A small network was shown many inputs. Here are its activations along a few directions, one row for each input.
Each table varies a few parts of the input and shows all the possible inputs, shuffled.
Descriptions start from the smaller parts, as in this example, which fits no table here: one of 2 separate values, together with either a single point or one of 11 places around a ring or (one of 5 places around a ring, together with one of 6 places along a line).
Shared parts are said once, and a part with two or three values counts as separate values.

Other details of the inputs shift rows strongly along two fixed directions, in all tables alike. That doesn't count.

Rows:
row 1: [  2  -5   5   1  -3   3   2  -6  -5   4  -3 -15   7  -4   3  -5]
row 2: [  1 -13   7  -6   9  13  15 -17 -16  12 -18 -40   0   8  -5   7]
row 3: [ 1 -2 -6  3  2 -9 -6 11 14 -5  6 27 -2 -4  6 -6]
row 4: [-11  24  -1  -2   6   4   0  14  16 -10  18  16   4  11 -16  24]
row 5: [  6 -18   5   2   2   3   0 -13 -12   7 -15 -19   0  -6  12 -13]
row 6: [ -7  13  -6   3   2 -10 -10  16  15  -6  18  32   1  -2  -1   9]
row 7: [-14  51  -4   3  -8  -3   6   9   5 -14  20  22  -4  17 -23  31]
row 8: [ 4 -1 -3  4 -7 -7 -7 -1 -4 -5 -2  8 -8 -1  6 -9]
row 9: [ -2 -21  13  -7  20  19  13 -13  -1   7  -8 -32   9   3   2   8]
row 10: [  7 -22   6  -3  -2   6   1 -10 -10  10 -12 -26   7  -5   4 -15]
row 11: [-18  48   8  -3  -1  19  22  -5   4 -12  14 -14   7  20 -27  38]
row 12: [-12  24   2  -5   5  16  20  -5  -8   4  -1 -27   4  21 -27  31]
row 13: [  7 -18   4  -1   3   3   3 -14 -15  10 -16 -19  -1  -6   9 -11]
row 14: [ -7  37  -5   4  -7  -6   4  10   2  -5  13  16  -6  13 -18  25]
row 15: [  9 -14 -13  10  -7 -29 -26  18  17  -7  11  56 -12 -17  24 -26]
row 16: [  3 -27   7  -2  15   5   0  -7   1   7  -7 -14   3  -8  12  -6]
row 17: [  8 -36  -3  -1  14  -1  -3  -5   0   7 -18  -6   1 -12  24 -19]
row 18: [  5 -24  -9   0  10  -5  -8   6   4   3 -10   8  -1  -8  15 -15]
row 19: [  5  12  -9   2 -20 -19 -17  18   7  -4  16  34  -4  -7  -5  -7]
row 20: [-20  57  -2   1  -3  17  20   4   2  -8  14  -5  11  25 -37  43]
row 21: [-11  18   6  -4   4  23  19 -10  -9   0  -5 -32  10  16 -20  23]
row 22: [ 12 -19   2   3  -8 -11 -12  -3  -4  -2  -2   3  -6 -10  15 -24]
row 23: [ 20 -46   6  -1  -5  -8 -14  -9  -9  11 -13  -7  -3 -22  27 -37]
row 24: [ -4  36  -1   5 -12  -6  -1   9  10 -12  21  21  -2   5 -12  15]
row 25: [ -1  -1   3   2   1   7   7 -11 -12   8 -11 -20   6   0   0   2]
row 26: [ -1  15 -15   4 -14 -20 -13  18   0  -1   7  30 -10   3  -7  -1]
row 27: [  5 -12   5  -3  -5   3  -2  -6  -4   2  -5 -15   2  -1   1 -10]
row 28: [-2  7  2  4  7  3  6  2 15 -6  9 13  0  2  2 10]
row 29: [ -3   6 -11   4  -3 -18 -19  25  16  -7  17  43  -5  -6   0  -5]
row 30: [ -7  -3   0  -5  17  15  11  -2   5  -2  -7 -13   5   8  -3  13]
row 31: [ -7   3   7  -6  10  18  24 -16 -15  16 -15 -45   9  11 -15  21]
row 32: [  8 -27  -5   2  11 -10 -10   1   5  -1  -8  12  -7 -13  26 -21]
row 33: [ -5  -5  13  -5   8  25  22 -22 -14   9 -16 -49  14   3  -4   9]
row 34: [ 14 -42  -3  -2  -3  -9 -15  -5 -19  17 -22  -7  -5 -15  20 -38]
row 35: [  6  -8  -5   2  -6 -12  -9   1  -8   7  -7   9  -5  -8   9 -14]
row 36: [ -3  14   2  -3 -10   3  -1   1   1  -7   6   3   0   6  -8   3]
row 37: [  9 -28   0  -2  -6  -2  -8  -7 -10   8 -16 -13   0 -13  14 -27]
row 38: [ 11 -17  -3  -1 -15 -15 -17   6   0  -1   3  16  -6 -12   7 -25]
row 39: [  0 -16   9  -8  10  19  15 -19 -19  14 -21 -43   6   6  -5   2]
row 40: [ -6  23   6  -2  -6   6   9   0   3  -8  14  -2   3   8 -16  19]
row 41: [  5   5  -4   3 -15 -16 -13  11   4  -2  11  26  -3 -10   2 -10]
row 42: [  1   3  -8   6  -1 -15 -12  16  19 -12  13  38  -8  -4   6  -6]
row 43: [  2  18  -9   7 -19 -21 -18  12   9 -14  17  39 -12  -8   5  -9]
row 44: [ -4  17   1   4   5   0   3   8  18 -12  15  22  -3   7  -3  13]
row 45: [ -6  -6   7  -5  23  21  19 -11   0  -1  -8 -28   7  10   1  15]
Description of these inputs: one of 5 places around a ring, together with either one of 3 separate values or one of 6 places along a line.
Changing only the place on the ring of 5 turns row 13 into row 34. The same change can be made to row 16. Which row results? -> row 29
Changing only the place on the ring of 5 turns row 1 into row 10. The same change can be made to row 31. Which row results? -> row 26
Which other rows does row 12 become when the place on the line of 6 takes its other values? List them by row number. -> row 21, row 27, row 36, row 38, row 39
List by row number the other rows that have the place on the ring of 5 in common with row 44. -> row 2, row 7, row 8, row 9, row 11, row 22, row 40, row 45

Rows:
row 46: [-8  7 -5  1 10 11 11  3  6  1 -2 -5  9  7 -6 13]
row 47: [  1   1   3  -3  -1   6  10  -6 -10   8  -6 -20  -2   7  -8   6]
row 48: [ 17 -41  -5  -3 -10 -19 -23  -1 -13   7 -16   3 -11 -14  18 -40]
row 49: [ -2  10   5   0   1   1   0   0   7 -10   9   1  -2   5  -4   9]
row 50: [  4  -8  15  -2 -12  13   7 -10  -2   4   3 -24  17 -11   1  -9]
row 51: [ -5  16   2   1  -2   4  11  -6 -11   7  -3 -11   4   4 -10  13]
row 52: [  8  -1   8   1 -21  -6 -12   5   9  -6  17  14   3 -12   0 -15]
row 53: [-7 18  2  3  4 13 14 -5  2 -7  1 -8  4 10 -6 13]
row 54: [ 11 -14  -5  -1  -9 -10 -10   1  -9   4  -9   3  -9  -2   4 -20]
row 55: [ 1  0  1  2  0  2  2 -2  4 -8  0  0 -5  5  2 -2]
row 56: [ -3  20  -6   3  -9  -3   5   2  -6   3   0   3  -1   6 -10  12]
row 57: [ -5   8   8  -1  11  18  23 -17  -2   2  -7 -28   7   7  -4  17]
row 58: [-5  9 -3  0  8  1  6  7 10 -2  9  9  0  7 -8 14]
row 59: [ -3  17  -8   3 -13 -14 -11   8  -5  -2   6  18  -4  -2  -3  -3]
row 60: [-7  1  2 -1 14 10 14 -3  3  7 -4 -9  8  2 -3 12]
row 61: [  6 -28   1   0   8  -5  -9   1   2   7  -4   4  -3  -9  12 -13]
row 62: [  2  -3 -11   2  -2 -14 -13  16  13  -5   7  30  -7  -1   4  -8]
row 63: [-11  25   4   1   3  10  10  -5   4  -8   8  -7   7   7  -8  22]
row 64: [  1  -2   4   2   6   3   4 -11  -1   0  -3  -7   0  -6   9   1]
row 65: [  7 -49   5  -9  15   9  -3  -9  -8  12 -19 -25   3  -9  16 -22]
row 66: [ -5  15   4  -1  -3   5   7  -2  -7   4   2 -11   0   9 -14  15]
row 67: [-10  30  -2   1  -2   3   5   3   8 -14  12  13   1   8  -9  16]
row 68: [  4 -30   6  -6  14   5  -2  -3   0   9  -9 -17   4  -5   7  -8]
row 69: [ 18 -46   6   0   7  -5 -10 -14  -7   7 -15 -12  -9 -15  28 -30]
row 70: [ -1  -5   8  -6   7  13   7 -10  -2  -4  -4 -21   1   5  -3   5]
row 71: [ 10   0  -8   6 -10 -23 -16  12  11 -13  12  40 -16  -6  12 -13]
row 72: [-2 -2 -2  3  9 -1  1  4  4  4  1  8  4 -3  5  4]
row 73: [-8  9 -3  1  7  3  1  7  7 -1  5  5  7  2 -4 11]
row 74: [ -1   1   6  -6  -1   6   4  -5 -10   6  -4 -22   1   5 -10   6]
row 75: [ -4   8  -1  -3  -4   6   4  -4 -12   4  -7 -14   4   4 -11   5]
row 76: [ -4  12 -15   3  -5 -18 -18  23  15 -10  14  46  -5  -5   3  -3]
row 77: [  0  21 -18   7 -21 -24 -17  18   1  -7  10  42 -10  -1  -2  -8]
What is each input in this table made of? -> one of 2 separate values, together with either a single point or (one of 3 separate values, together with one of 5 places around a ring)
Which other rows does row 75 become when the choice among 3 separate values takes its other values? List them by row number. -> row 67, row 76
Which other rows does row 65 become when the choice among 3 separate values takes its other values? List them by row number. -> row 48, row 70
